Each row below holds a small network's activations on one input, seen along a few directions.
In each table, some parts of the input vary, and every possible input appears once, in random order.
A made-up example of a description, with smaller parts first: line(4) and (point or line(11) or (values(2) and ring(8))).
Shared parts are said once, and a part with two or three values counts as separate values.
(in the rows, 128 means zero)

Rows:
x1: [ 72 133 156  99  83 126  99  83 235  81 129]
x2: [162 176 111 158 108  72 137 140 106 207 147]
x3: [ 89 111 152 181 167 162 133 138  55 109 167]
x4: [154 167 116 159 165  95 218 111  94 137 171]
x5: [ 77  89  90 115 181 169 124 104  35 103 128]
x6: [102 167 182 134  99 110  82  89 225  68 136]
x7: [219 106 145 142  67  91 130 130 116 150 129]
x8: [178 100 108  61  77 111 113 141  86 123  65]
x9: [ 86  87 156 118 197 127 102 138 239 151 125]
x10: [115  99 135 195 174 153 142  87  65 133 187]
x11: [109 154 101 108  85  96 143 184 107 196 122]
x12: [143 108 168 161 217 105  91  96 232 160 154]
x13: [164  86 137  89  45 117 138 170 115 140 103]
x14: [135 187 128 145 101  80 127 190  97 181 127]
x15: [ 99 144 104 107 141 119 224 157  93 126 150]
x16: [ 88 143 122  76 115 119  74  54 207  63  86]
x17: [131 157 167 145 106 105  89  44 229  95 158]
x18: [115 156  71  80 174 112 196 126  65 107 112]
x19: [131  99 109 125  71 216 130 149 112 118 118]
x20: [192 118 163 128  60 100 120 177 107 125 108]
x21: [146 112  78  98 103 210 105 119  83 101  80]
x22: [126 179 133 145 157 104 208 161  85 113 152]
x23: [158 132 137 166  88 199 113 155 103 103 123]
x24: [ 62  78 123 141 149 177 149 133  63 122 166]
x25: [101  96 119  95 230 119  76 110 211 130  85]
x26: [116 118 184 151 212 112  84 142 230 136 131]
x27: [185 120 119 181  95 190 122 105 113 129 143]
x28: [126 165  69  81 117  90 116 153  78 178  83]
Q: What is each input in this table made of?
A: line(4) and (values(2) or ring(5))
Q: Start at x27 and move only the line(4) part, one step at a time. The first step leads to x23. Which rows follow, in order?
A: x19, x21
Q: Which other rows agree with x20 in the line(4) part? List them by row number.
A: x3, x6, x14, x22, x23, x26
Q: Change only the values(2) part in x25. List by row number the other rows that result.
A: x16

Rows:
x29: [125 100 156 158 182 157  88  80 196 112 144]
x30: [106 114 159 161 201 102  91 114 187 133 138]
x31: [190 141 123 109  64 100 153 193  99 173 106]
x32: [132 127 130  81  82 111  72  83 196  97  85]
x33: [105  94 165 147 169 160 117  81 195  90 139]
x34: [110 138 111 139 151 110 179 162  43 179 145]
x35: [164 135  89  86  44 127 131 131  59 120  88]
x36: [177 127 131 131  34 137 125 186  92 154 110]
x37: [ 81 126 121 112 187 109 120 110 190 135 138]
x38: [161 134 163 106 104  84  90 146 237 146 106]
x39: [109 101 107 127 127 160 168 149  39 105 149]
x40: [114 134  80 116 145 120 182 159  52 161 140]
x41: [ 78  94 151 123 168 148 110  99 176  79 149]
x42: [135  99 120 149 126 171 179 134  54 117 139]
x43: [157 120 104 156 150 152 147 145  47 159 151]
x44: [125 115 153 155 195 141  82  93 191 135 150]
x45: [138 120 113 162 157 112 155 164  47 158 140]
x46: [104 137 101 115 138 168 164 149  31 114 133]
x47: [184 149 100  83  72  87 152 160  78 149  88]
x48: [156 128 103 118  25 161 117 147  69 129 102]
x49: [ 76 132 155 135 195 100 116 112 181 153 142]
x50: [126 122 146 116  64 145  55  97 208 104 101]
x51: [ 72 129 145 111 181 155 105  98 169  89 131]
x52: [148 122 172 130  74 121  61 138 230 128 110]
x53: [153 140 141  77 111  72  92 112 214 123  86]
x54: [111 146  72 121 147 147 183 155  44 127 115]
x55: [152 190 129 171  89  95 196 130  72 132 177]
x56: [ 77 137 115 118 191 134 122 104 182 103 113]
x57: [156 106 109 158 136 167 153 134  50 137 144]
x58: [121 183 177 169 131  85 134  79 214 100 180]
Q: What is each input in this table made of?
A: values(2) and (point or ring(5) or ring(9))
Q: Start at x50 and move only the ring(5) part, one step at a time. The first step leads to x52. Which rows follow, in order?
A: x38, x53, x32

Rows:
x59: [103 118 156 165 174 147 117  88 165 102 162]
x60: [145 136 166 178 154 103 127 123 165 152 166]
x61: [146 120 112 170 111 172 170 148  20 133 158]
x62: [109  90 144 133 125 187  90 102 154  85 125]
x63: [ 83 105 108  82 149 153 105 117 144 104  95]
x64: [140 130 101  72  86 116 108 132 129 124  78]
x65: [123 152 131 128 180  72 143 143 155 166 134]
x66: [170 146 158 152  68 107 123 140 154 142 140]
x67: [ 81 134 120 114 199 117 134 105 156 119 132]
x68: [167 115 136 123  61 152  95 116 141 108 107]
x69: [124 130  81 119 136 137 190 164   9 145 129]
x70: [145 161 125 101  94  73 136 158 142 156 108]
Q: What is each input in this table made of?
A: values(2) and (point or ring(5))
Q: Which other rows agree with x70 in the values(2) part? List them by row number.
A: x63, x64, x65, x67, x69

Rows:
x71: [ 66  84 135  93 200 162  72  88 212  90 103]
x72: [ 89 107 150 150 136 187 107  64 161  56 152]
x73: [114 167  88 132 172  89 219 158  29 160 152]
x74: [151 129 144  70  88  79  53 123 244 137  67]
x75: [110 163 174 184 169 100 146  92 180 117 190]
x76: [166 162  81  73  23  99 166 178  45 147  86]
x77: [129  70 117 158 144 209 121 135  56 125 135]
x78: [174 158 160 124  24 111  96 104 200 101 117]
x79: [ 90 120  65  98 139 179 175 132   7  99 117]
x80: [ 85 140 152 131 231  74 109 115 230 154 140]
x81: [152 121 138 189 178 120 162 163  77 183 174]
x82: [209 115 131 133  33 128 111 183  93 166 101]
Q: Changing only one part turns x77 into x72. The same change can be made to x81. Which row results?
A: x75
Q: What is each input in this table made of?
A: values(3) and line(4)
Q: Change only the line(4) part in x78. List by row number the other rows that result.
A: x74, x76, x82
